Here are a small network's activations along a few directions, averaged over the inputs that share one value of a field.
Values that are neighbours, or in one group, have similar rows; names and order tell nothing.
In the rows, 500 means zero.
Random noise pushes rows far along 2 fixed directions. That doesn't count. These rows show it; they differ only by the noise:
418, 462, 583, 350, 359, 422, 628, 522, 480, 403, 548, 407, 347
505, 514, 507, 385, 430, 447, 575, 478, 500, 387, 491, 432, 385
316, 426, 656, 315, 298, 396, 657, 564, 465, 434, 608, 375, 324
574, 521, 469, 405, 455, 463, 578, 455, 505, 358, 454, 457, 386


Values of VEPU:
mavi: 600, 445, 485, 686, 671, 467, 528, 479, 533, 532, 540, 522, 563
befez: 204, 216, 752, 198, 154, 468, 675, 591, 415, 543, 639, 489, 215
sir: 301, 541, 573, 375, 459, 510, 534, 436, 496, 448, 575, 416, 452
derut: 447, 584, 406, 521, 376, 538, 570, 488, 468, 468, 477, 480, 531
buk: 475, 818, 366, 579, 926, 539, 17, 368, 644, 667, 454, 298, 738
tofi: 313, 456, 718, 477, 524, 503, 398, 649, 482, 815, 577, 612, 678
nozom: 241, 300, 806, 510, 381, 444, 625, 628, 571, 699, 765, 460, 367
vari: 677, 222, 593, 672, 455, 437, 818, 604, 458, 340, 511, 536, 491
ter: 403, 372, 608, 439, 271, 485, 572, 643, 465, 686, 594, 546, 409
vovir: 539, 619, 435, 569, 665, 423, 414, 574, 588, 647, 477, 644, 696
rizi: 668, 521, 476, 584, 522, 537, 367, 466, 566, 525, 479, 517, 430
nul: 478, 375, 566, 613, 465, 571, 640, 532, 335, 395, 572, 466, 485
div: 363, 815, 233, 559, 730, 495, 126, 368, 534, 390, 405, 427, 732
dapu: 446, 475, 448, 410, 335, 561, 446, 500, 435, 568, 379, 594, 475
fonuf: 611, 400, 536, 517, 395, 546, 714, 570, 392, 429, 522, 539, 512
Each value of VEPU is a pair of two hidden parts, and every pair occurs once (5 first parts, 3 second parts).
Question: vari and div share the first part; vari and mavi share the second. Which value has the first part of mavi and the second part of div?
Answer: sir
Question: fonuf and vovir share the first part; fonuf and ter share the second. Which value has the first part of ter and the second part of vovir?
Answer: tofi

Values of BOBA:
bitov: 343, 260, 628, 427, 324, 433, 799, 433, 314, 305, 526, 341, 144
fufas: 648, 582, 432, 643, 772, 548, 420, 379, 446, 295, 423, 423, 535
gama: 248, 634, 511, 634, 774, 474, 105, 517, 575, 708, 680, 320, 877
deg: 383, 421, 630, 484, 420, 346, 492, 701, 521, 718, 662, 553, 725
lusog: 724, 500, 332, 467, 448, 623, 451, 324, 473, 466, 231, 675, 439
vufik: 984, 672, 187, 527, 507, 673, 572, 225, 531, 213, 177, 745, 339
lugi: 674, 476, 459, 427, 323, 556, 636, 554, 514, 537, 379, 740, 419
botek: 494, 378, 698, 549, 456, 349, 692, 688, 623, 535, 612, 506, 527
pip: 25, 679, 630, 321, 507, 414, 267, 449, 470, 674, 631, 187, 473
nive: 440, 380, 510, 306, 374, 617, 634, 472, 397, 260, 420, 566, 321
lenug: 652, 244, 665, 372, 255, 539, 790, 624, 495, 503, 506, 741, 324
fovad: 862, 426, 299, 640, 620, 583, 709, 419, 443, 182, 392, 457, 403
gepo: 446, 419, 668, 564, 327, 428, 609, 674, 559, 693, 569, 650, 464
mot: 605, 527, 333, 696, 670, 508, 427, 490, 525, 477, 598, 365, 642
BOBA is arranged as a ring.
Question: Going along BOBA from vufik by way of its neighbour lusog, in what order are fufas, gama, lenug, fovad met?
Answer: lenug, gama, fovad, fufas
Question: Name the neighbours of pip, in listed order.
Answer: bitov, nive
Question: Name the neighbours of deg, in listed order.
Answer: botek, gepo

Values of LUTU:
dud: 371, 624, 353, 493, 536, 596, 304, 359, 356, 420, 396, 428, 649
tup: 424, 428, 529, 439, 668, 517, 472, 293, 527, 360, 501, 471, 395
nubu: 467, 647, 378, 660, 573, 533, 395, 594, 444, 546, 552, 392, 790
napul: 824, 513, 382, 550, 403, 585, 526, 367, 497, 350, 150, 717, 310
rifu: 523, 394, 489, 361, 239, 590, 670, 488, 387, 200, 563, 537, 344
vigu: 485, 442, 519, 592, 708, 409, 506, 479, 579, 571, 540, 456, 526
mises: 452, 643, 555, 422, 630, 522, 352, 403, 549, 583, 545, 253, 463
bep: 631, 442, 573, 513, 489, 434, 475, 612, 487, 651, 533, 713, 557
lezod: 600, 568, 389, 594, 513, 466, 586, 589, 566, 373, 451, 477, 637
vabu: 226, 440, 674, 559, 594, 453, 431, 592, 551, 757, 741, 350, 657
pib: 793, 371, 456, 400, 319, 500, 758, 475, 464, 355, 329, 708, 80
mefa: 513, 442, 575, 490, 371, 464, 634, 663, 590, 669, 545, 623, 534
Each value of LUTU is a pair of two hidden parts, and every pair occurs once (3 first parts, 4 second parts).
Question: napul and mefa share the first part; napul and rifu share the second. Which value has the first part of rifu and the second part of mefa?
Answer: lezod
Question: tup and vabu share the first part; tup and dud share the second. Which value has the first part of dud and the second part of vabu?
Answer: nubu
